Here are a small network's activations along a few directions, averaged over the inputs that share one value of a field.
Related values have similar rows: they may be neighbours, one step apart, or belong to one group.
Random noise pushes rows far along 2 fixed directions. That doesn't count. These rows show it; they differ only by the noise:
[-192  -18 -182    8   18 -381  -49  -16 -104 -228  -30   -7]
[-264  -50 -172  187   10 -487  -19  146  -94 -374   -3  -61]
[ -98   41 -156 -210 -169  -83   40  -64  -77  123   23 -137]
[-144   18 -157  -98 -138 -180   35   10  -77    0   24 -135]


Field B:
b8: [   5   20  -63   -3  267  300   22 -432  297  -26 -140  115]
b5: [-109  118  146  -17   91  151  163  350  172 -390  -57  -49]
b1: [  18 -220  146 -490 -803  635  244  101   -4  603  347 -351]
b4: [ -97  -80 -164  198  285  208  -17 -351   50   44  -76   54]
b6: [ 239   97  113 -103 -234  261  205  143  182  471  283  171]
b3: [ 136 -181   89  161 -212  -69  128  -46 -276 -120 -132  150]
b9: [-114  -62  148  491 -145   31  -62  759   52 -105  336 -667]
b11: [  81   74  299  471 -555  132   80  423   -4  -33 -136 -208]
b10: [ 159   70  227  -39   72   89 -128  197  157  241  342  195]
b7: [ 160  113 -215 -194  195  130  -95 -330 -174  365 -198  -63]
b12: [ -72   -5  220    9  -30  303  361  173  303   27  -57 -108]
b2: [-169  -25 -101  -34 -473    4  213  249   49  300  124 -458]
b13: [ 388  185  114  -31  417  -45 -184   31 -151   74   -7   82]
B is arranged as a star with 3 arms.
List every value one step from b10, in the order listed.
Answer: b6, b13
List every value one step from b11, in the order listed.
Answer: b3
List every value one step from b5, in the order listed.
Answer: b12
List every value one step from b7, in the order listed.
Answer: b4, b9, b2
